These are the activations of a small neural network, seen along a few directions. Each row is one input.
In each table, some parts of the input vary, and every possible input appears once, in random order.
Descriptions start from the smaller parts, as in this example, which fits no table here: ring(5) and (point or line(11) or (values(3) and line(4))).
Shared parts are said once, and a part with two or three values counts as separate values.

Other details of the inputs vary at random and push rows far along two fixed directions, the same in every table; ignore that.

Rows:
row 1: -.77  .17  .21  .16  .13 -.06  .34 -.18  .00 -.35 -.01
row 2:  .12  .21 -.02 -.18  .06 -.10 -.15  .26  .20  .50 -.34
row 3:  .25  .29 -.04 -.08 -.08  .14 -.13  .39  .04  .45 -.56
row 4: -.65 -.14  .03 -.11 -.11  .07  .10  .15 -.18  .23 -.47
row 5: -.89 -.15  .04  .26  .11 -.45 -.07 -.18  .14 -.23  .21
row 6: -.53 -.47  .00 -.01 -.10  .18  .41 -.33 -.08 -.25 -.14
row 7:  .36 -.26 -.24 -.17 -.13 -.09 -.42 -.15  .34  .45 -.14
row 8: -.76  .00  .14  .08  .16 -.22  .15 -.08  .02 -.17  .19
row 9:  .45  .62  .03  .34  .25 -.14 -.34  .41 -.50 -.53  .97
row 10:  .53 -.16 -.09 -.15 -.19  .32  .03  .11  .03  .25 -.51
row 11: -.37 -.53 -.12 -.17 -.21  .11  .26 -.23  .04  .07 -.21
row 12: -.38 -.23  .21  .01  .04 -.02  .40 -.54  .13 -.39  .17
row 13:  .45 -.13 -.04 -.14 -.01  .02 -.08 -.18  .14  .24  .11
row 14:  .14  .04 -.14 -.27 -.05 -.18 -.33  .43 -.01  .58 -.22
row 15:  .44 -.28 -.18 -.27 -.21  .05 -.13  .02  .12  .47 -.12
row 16:  .95  .17 -.03 -.10 -.02  .12 -.07  .00  .12  .02 -.05
row 17: -.30  .34  .12  .38  .12  .10  .06  .08 -.31 -.50  .28
row 18:  .96  .51  .13  .42  .24  .14 -.05  .01 -.26 -.84  .83
Description of these inputs: values(2) and (point or ring(8)).
Changing only the values(2) part turns row 1 into row 16. The same change can be made to row 8. Which row results?
> row 13
Change only the values(2) part in row 18. List by row number the other rows that result.
> row 3

Rows:
row 19:  .48  .35  .01  .01  .06  .06 -.17 -.02  .03  .16 -.19
row 20: -.79 -.50  .08  .19 -.02  .23  .48 -.30 -.16 -.63 -.16
row 21:  .12 -.43 -.25 -.41 -.29  .32  .04  .03  .02  .64 -.77
row 22:  .51  .06 -.18 -.05 -.10 -.29 -.65  .36  .04  .57 -.14
row 23: -.68 -.69 -.03 -.25 -.21  .10  .56 -.31  .14  .20 -.28
row 24: -.02  .10  .03 -.24  .14 -.18 -.11  .26 -.02  .34  .13
row 25:  .81  .71  .14  .57  .33  .08 -.16  .25 -.15 -.63  .61
row 26: -.78 -.29  .28 -.23 -.08  .00  .47 -.35  .36  .07 -.55
row 27: -.66  .27 -.01  .37  .06 -.04  .11  .06 -.29 -.46  .20
row 28: -.15  .14  .19  .01  .19 -.16  .39 -.29  .16 -.28  .26
row 29: -.12 -.21 -.05  .37  .08 -.06 -.07 -.46 -.09 -.65  .89
row 30:  .32  .08  .11  .12 -.03  .10  .16 -.05 -.23 -.57  .62
row 31:  .12  .18  .01 -.21  .01 -.06 -.25  .36 -.10  .38 -.13
row 32:  .47 -.07 -.20 -.15 -.08 -.14 -.42 -.01  .45  .39 -.30
row 33:  .35  .30 -.13 -.11 -.07  .05 -.37  .47 -.15  .47 -.19
Describe the family of inputs behind these rows.
> values(3) and (point or line(4))
Changing only the values(3) part turns row 20 into row 27. The same change can be made to row 21. Which row results?
> row 33
Change only the line(4) part in row 28. List by row number the other rows that result.
> row 19, row 25, row 26

Rows:
row 34: -.07 -.07 -.01 -.14 -.04 -.07 -.05 -.02  .13  .23 -.17
row 35: -.37 -.10  .01 -.06 -.06  .00  .01  .19 -.02  .26 -.59
row 36:  .31  .14  .00  .07  .00  .11 -.02  .05 -.09 -.13  .14
row 37:  .20  .00 -.06  .02 -.03  .07 -.10 -.02 -.10 -.06  .15
row 38:  .35  .16 -.03  .13  .05  .04 -.15 -.03 -.05 -.13  .25
row 39: -.34 -.04  .09  .17  .10 -.10  .12 -.21 -.14 -.45  .49
row 40:  .20  .25  .09  .18  .16 -.10  .00  .02 -.04 -.39  .44
row 41:  .27  .07  .00  .11  .02  .06 -.01 -.03  .02 -.15  .09
row 42: -.04 -.19 -.03 -.06 -.09  .09  .09 -.05  .02  .01 -.17
row 43:  .41 -.05 -.10 -.10 -.03 -.03 -.18  .16  .02  .21 -.01
row 44: -.28 -.21  .01 -.19 -.08  .03  .17  .00  .06  .22 -.31
row 45: -.09 -.01  .00 -.18 -.04 -.02  .01  .02  .12  .26 -.24
row 46: -.35 -.40 -.04 -.14 -.11  .02  .15 -.13  .09  .15 -.30
row 47: -.12  .11  .04 -.02  .02  .03 -.07  .17  .00  .13 -.19
row 48:  .25 -.10 -.08 -.03 -.07  .07 -.09 -.02  .12  .16 -.20
row 49: -.10  .05 -.13  .03 -.07 -.14 -.24  .18  .03  .21 -.08
row 50:  .40  .22 -.02  .09  .02  .09 -.11  .06 -.15 -.12  .28
row 51: -.14 -.09 -.01 -.08 -.09  .10  .09 -.07 -.06  .04 -.09
row 52: -.18 -.12  .03  .17  .05  .02  .12 -.21 -.10 -.45  .33
row 53: -.28 -.23 -.02 -.06 -.06  .01  .09 -.13 -.02  .03 -.05
row 54: -.88 -.37  .09 -.06 -.11 -.11  .14 -.23  .12  .03 -.24
row 55:  .33  .32 -.02  .15  .08 -.05 -.33  .36 -.15 -.08  .06
row 56:  .23  .18  .02 -.03  .04  .01 -.03  .07  .06  .07 -.06
row 57: -.10  .10  .11  .18  .15 -.14  .05 -.13 -.02 -.44  .45
row 58: -.40 -.24  .00 -.19 -.10  .01  .16 -.07  .05  .22 -.26
row 59: -.20 -.08  .03 -.19 -.04  .00  .12  .02  .15  .23 -.34
row 60: -.17  .06  .05  .06  .03  .01  .10 -.17  .00 -.12  .06
row 61: -.14  .12 -.03 -.02  .01 -.03 -.11  .13  .01  .17 -.05
row 62: -.47 -.38  .02 -.12 -.10  .03  .27 -.15  .07  .06 -.31
row 63:  .14  .07  .01 -.08  .02 -.02  .02  .13  .01  .11 -.01
row 64:  .27  .00 -.04 -.05 -.04  .04 -.04  .04  .13  .17 -.22
row 65:  .36  .05 -.08 -.12 -.02 -.06 -.20  .15  .03  .27  .01
row 66:  .01 -.06 -.04 -.05 -.04  .01 -.05 -.10  .09  .19 -.18
row 67:  .31  .22 -.01 -.05  .04 -.01 -.14  .07  .03  .15  .00
row 68: -.26 -.15  .00  .06 -.03  .07  .10 -.22 -.03 -.17  .06
row 69:  .19 -.05 -.02 -.13 -.03 -.03 -.02  .13  .10  .23 -.17
row 70: -.13  .13  .09  .11  .12 -.08  .09 -.06 -.11 -.30  .42
row 71:  .07 -.07 -.02 -.10 -.10  .12  .06  .03 -.03  .10 -.17
row 72:  .23  .20 -.04 -.03  .04  .04 -.12  .36 -.14  .32 -.13
row 73:  .14 -.02  .00  .00  .03 -.03  .00  .06 -.02 -.06  .11
row 74:  .35 -.04 -.08 -.03 -.07  .11 -.06  .07  .04  .08 -.12
row 75:  .35 -.07 -.10  .01 -.04  .09 -.12  .03  .02  .05 -.03
row 76:  .44  .05 -.09 -.02 -.01  .01 -.17  .06  .10  .19 -.10
row 77: -.50 -.17  .11  .09  .08 -.13  .23 -.24  .01 -.35  .24
row 78: -.05 -.05 -.01 -.09 -.03 -.05 -.05 -.09  .12  .21 -.19
row 79: -.07 -.10  .01 -.10 -.05  .06  .12  .02 -.04  .08 -.12
row 80:  .49  .27  .00  .10  .04  .08 -.09  .09 -.06 -.12  .20
row 81:  .33  .17  .01  .10  .10 -.08 -.12  .00  .03 -.11  .22
row 82: -.32  .07  .14  .17  .09  .00  .24 -.23 -.03 -.41  .21
row 83: -.12  .17  .08  .17  .11 -.09  .00  .04 -.12 -.25  .34
row 84: -.02  .14 -.17  .02 -.02 -.07 -.23  .29 -.05  .26 -.09
row 85:  .00  .16  .11  .20  .15 -.08  .10 -.12 -.01 -.42  .34
row 86: -.48  .01  .13  .19  .06  .03  .26 -.33 -.09 -.47  .28
row 87:  .05 -.02 -.02 -.08 -.03  .05  .02  .03 -.09  .08  .02
Describe the family of inputs behind these rows.
> point or (values(2) and line(4)) or (ring(5) and ring(9))
Change only the ring(9) part in row 53. List by row number the other rows that result.
> row 34, row 37, row 38, row 39, row 65, row 66, row 68, row 78
Change only the ring(5) part in row 48. List by row number the other rows that result.
> row 38, row 41, row 80, row 86

Rows:
row 88: -.62 -.39  .05 -.20 -.10 -.03  .41 -.46  .20  .01 -.19
row 89: -.03 -.38 -.12 -.20 -.20  .18 -.05  .08  .05  .30 -.56
row 90: -.24  .12  .03  .06  .06 -.09 -.01  .35 -.40 -.16  .21
row 91:  .57 -.05 -.09 -.20 -.03 -.03 -.06  .10  .16  .24 -.11
row 92:  .43 -.22 -.25 -.17 -.21  .12 -.19  .05  .07  .51 -.24
row 93:  .94  .38 -.02 -.15  .09  .01 -.18  .11  .06  .16  .27
row 94: -.26 -.17 -.02  .07 -.10  .18  .06 -.20 -.14 -.19  .05
row 95: -.82 -.09  .07  .13 -.04  .03  .21 -.38  .20 -.04 -.58
row 96: -.11  .50  .11  .36  .32 -.12  .00  .06 -.27 -.44  .76
row 97:  .72 -.04 -.20  .02 -.04  .10 -.32  .25 -.05  .12  .06
row 98: -.26 -.16  .16 -.06 -.04  .07  .21 -.09  .04 -.07 -.29
row 99:  .41  .22  .02  .09 -.01  .15 -.18  .07 -.19 -.12  .19
row 100:  .07  .10 -.17 -.28 -.14  .05 -.22  .49 -.28  .58 -.33
row 101:  .49  .19  .06 -.23 -.01  .09 -.04  .08  .11  .33 -.14
row 102: -.50  .00  .02  .01  .06 -.40 -.28 -.11  .16  .02  .26
row 103: -.82 -.38  .17  .05 -.06  .09  .36 -.30 -.02 -.34 -.25
row 104: -.34 -.43 -.14 -.10 -.20  .16  .07 -.20  .05  .22 -.28
row 105: -.13 -.15 -.08 -.20 -.07 -.35 -.42  .18  .29  .59 -.31
row 106: -.07  .28  .25  .26  .13  .07  .13 -.22 -.24 -.62  .56
row 107:  .31  .26 -.07 -.02 -.03  .02 -.10  .44  .10  .27 -.27
row 108:  .06 -.18 -.07  .18  .02  .00  .03 -.10 -.07 -.31  .31
row 109: -.44 -.07  .04 -.08  .06 -.09  .10  .17  .05  .32 -.33
row 110: -.26  .42  .07  .30  .14  .00  .16  .05 -.08 -.47  .40
row 111:  .01  .21  .27  .18  .24 -.05  .23 -.13 -.07 -.59  .50
row 112: -.62 -.50 -.02 -.13 -.15 -.02  .36 -.46  .17  .05 -.16
row 113:  .75 -.03 -.16 -.06 -.03 -.03 -.17  .14  .07  .19  .09
row 114:  .19  .54  .12  .60  .30 -.11 -.10 -.08 -.13 -.80  .50
row 115:  .55  .06  .00 -.23  .03  .00 -.03  .11  .17  .25 -.14
Changing only one part turns row 103 into row 99. The same change can be made to row 115. Which row results?
> row 93
Describe the family of inputs behind these rows.
> values(2) and (point or line(4) or ring(9))
Change only the line(4) part in row 107. List by row number the other rows that result.
> row 90, row 109, row 114
Change only the values(2) part in row 111. List by row number the other rows that result.
> row 101
